A small network was trained on made-up records. Each row is its average activation on records with the value named, seen along a few directions.
Related values have similar rows: they may be neighbours, one step apart, or belong to one group.
Strong random noise was added to every row along 10 fixed directions; ignore it. To show where, here is one row again and again, with new noise each time:
40,130,-66,186,-290,-57,-28,114,-227,-170,68,281,-120,-284,-78,-169,253,-192,261,8
77,-368,-49,-310,81,-88,4,-202,-379,-151,-131,98,45,-439,79,-262,-99,-159,105,259
63,379,-257,-255,-34,-98,73,306,-13,-122,-383,161,189,34,-184,-8,65,-27,404,-294
-103,123,-46,-8,-425,-315,272,32,-126,-159,-19,313,-488,74,245,8,-7,288,94,120
-58,-259,181,387,302,379,-308,-26,101,78,214,119,-120,84,96,-20,-208,-413,-127,26
14,-254,-104,-165,138,222,218,-21,60,37,39,-251,38,117,-12,-65,-461,74,-3,56
104,371,554,331,94,8,349,16,112,379,-44,345,-96,471,27,175,-281,-76,-57,-342
60,244,551,-112,102,-203,87,-92,2,165,-299,822,-130,241,269,155,-287,8,30,-87
-47,-238,139,150,286,455,11,95,-135,-105,114,-254,-308,-255,40,35,-8,-38,-157,146
-47,234,-59,-283,70,211,360,222,333,-3,-56,103,42,300,-45,141,-363,436,153,-95
-474,-173,-475,169,311,160,-673,91,278,-382,30,-45,-89,21,204,50,290,-219,-82,124
-159,-91,-286,-160,-22,-286,-133,20,-88,-156,-383,-96,-239,245,249,57,-128,-59,-6,-39


Values of Z:
z12: 85,159,-73,-180,727,-152,79,114,-137,156,-370,54,-177,-106,121,129,405,-39,5,-286
z15: 373,-194,317,-341,131,-176,-65,-122,-309,126,-273,215,82,-102,16,-44,-320,-185,100,22
z9: -235,222,-251,-385,-17,-237,-145,-77,189,-140,-296,-6,354,224,19,78,75,265,82,-2
z16: -128,-77,-295,-236,-415,-475,-219,-146,-81,-28,-337,-776,289,287,111,128,15,39,-265,-81
z2: 103,-152,-133,-231,189,-318,140,-104,18,143,-166,56,293,89,12,-176,48,-219,163,-103
z1: -242,-18,-285,-212,145,92,-58,120,144,-317,166,33,-309,-254,110,36,234,558,-12,337
z3: 238,-1,252,-106,-66,21,40,13,5,146,-224,-99,302,40,-176,10,-165,-227,-10,-120
z5: -93,194,388,250,-42,36,-350,-133,449,233,10,112,232,504,10,265,90,-105,-269,-221
z17: 262,83,39,25,-461,39,-98,-48,-76,54,161,-190,257,13,-347,-18,-36,-33,111,-94
z14: 251,-131,217,59,172,-124,-123,-98,-119,402,-358,209,-177,577,157,37,-498,-410,87,-401
z10: 135,-1,35,-274,-224,-118,-309,-13,32,51,-92,288,-17,24,133,18,-299,85,19,120
z6: -87,-315,-193,117,-251,93,-409,180,-76,-48,-73,-499,-461,203,220,209,24,-30,-238,-44
z11: -73,16,86,469,-288,-379,236,-332,157,309,230,135,-1,610,147,-92,-366,-183,-98,-147
z4: 65,98,153,231,-33,-296,197,-105,-270,7,-55,-244,-67,-124,-70,43,302,-104,-214,-14
z7: 44,-68,-122,-123,191,506,-532,174,13,-131,-52,-336,41,-156,-212,87,49,-26,-31,0
z8: 205,-174,113,99,-263,108,-19,208,-547,-78,-210,-633,-565,-282,-103,54,-99,-37,-192,66
z18: 140,189,-585,-226,104,-357,18,279,-21,18,-278,206,221,-85,-148,-164,136,-265,430,-249
z13: -69,-199,-185,20,-505,-42,-220,165,171,-91,98,151,-242,176,247,60,-262,114,-38,172
Each value of Z is a pair of two hidden parts, and every pair occurs once (6 first parts, 3 second parts).
z7 and z8 share the first part; z7 and z14 share the second. Which value has the first part of z14 and the second part of z8?
> z11
z3 and z2 share the first part; z3 and z13 share the second. Which value has the first part of z13 and the second part of z2?
> z16
z15 and z4 share the first part; z15 and z10 share the second. Which value has the first part of z10 and the second part of z4?
> z18

Values of F:
f8: 49,-762,-695,-102,-61,-477,731,-566,10,212,707,93,76,150,160,-587,-327,126,85,378
f9: 185,-181,-550,-97,19,-100,-406,490,-100,-63,-371,-394,-116,55,-54,-75,28,-375,129,-277
f4: 295,329,-27,-543,-332,-13,808,321,-129,41,-308,-115,269,118,-378,-98,-355,385,565,-327
f1: -3,716,401,471,75,199,63,233,-290,-191,-84,4,168,-514,-373,126,854,-201,180,-345
f5: -259,18,-123,-235,-148,-764,241,-575,17,125,-353,-437,315,286,272,121,46,21,-400,23
f6: 52,480,-78,-64,-54,-505,266,-33,278,398,-208,426,-285,958,128,213,-208,343,138,-532
f2: 217,317,-174,544,-571,205,560,532,-408,4,346,-122,-712,-203,-229,-146,-166,73,291,-90
f11: 426,159,-147,-72,-580,-807,581,-165,-572,161,-109,-133,25,-57,-119,-372,212,-13,307,-148
f7: -427,235,-107,155,558,2,-116,-323,363,-102,53,-270,965,-323,-158,-78,836,-67,-192,-72
f10: -297,390,142,61,157,-64,688,-159,526,272,238,-700,464,227,-228,321,301,685,-403,-85
f3: -237,-739,-226,323,529,-469,727,-784,-163,-25,882,744,-69,-514,276,-838,236,-205,-3,747
The values of F form a line.
Name the neighbours of f5, in listed order.
> f7, f10
Name the neighbours of f8, in listed order.
> f6, f11
Name the neighbours of f2, in listed order.
> f3

Values of G:
g3: -294,155,-345,488,233,294,-35,138,555,-14,445,35,410,248,-175,-89,227,-206,129,-184
g2: -39,86,303,370,471,-76,284,-132,-76,213,-48,162,21,96,20,-7,122,-264,-113,-201
g10: 240,-306,79,-605,-120,-243,-74,165,-271,18,-715,424,-354,259,402,41,-753,-133,241,-47
g4: 85,-342,-470,13,142,-396,418,-223,-232,63,27,-36,41,-15,-50,-507,-178,-399,301,-23
g7: -58,-169,-538,199,113,124,-282,-69,85,-155,555,591,173,-403,-109,-493,481,-242,493,155
g8: -48,-491,-499,421,-342,49,-570,351,-209,-275,210,-61,-877,-174,304,-108,228,-412,26,161
g6: 124,582,699,-16,-401,337,-229,69,26,44,-86,178,117,-4,-273,366,-390,282,-114,-23
g5: 69,230,-257,66,317,461,0,291,554,92,395,79,408,135,-314,-23,61,99,253,-192
g11: -75,18,-117,-227,73,-168,57,134,291,-16,45,623,-362,179,324,106,-26,301,83,133
g9: 199,40,68,-320,-298,-19,69,-118,185,164,154,70,390,177,-190,-45,-367,260,117,12
g1: 14,-442,52,-222,411,609,-346,117,286,-111,320,650,57,-381,129,-142,-196,-50,129,408
The values of G form a line.
Name the neighbours of g10, in listed order.
> g3, g1
Name the neighbours of g7, in listed order.
> g9
Name the neighbours of g11, in listed order.
> g8, g5
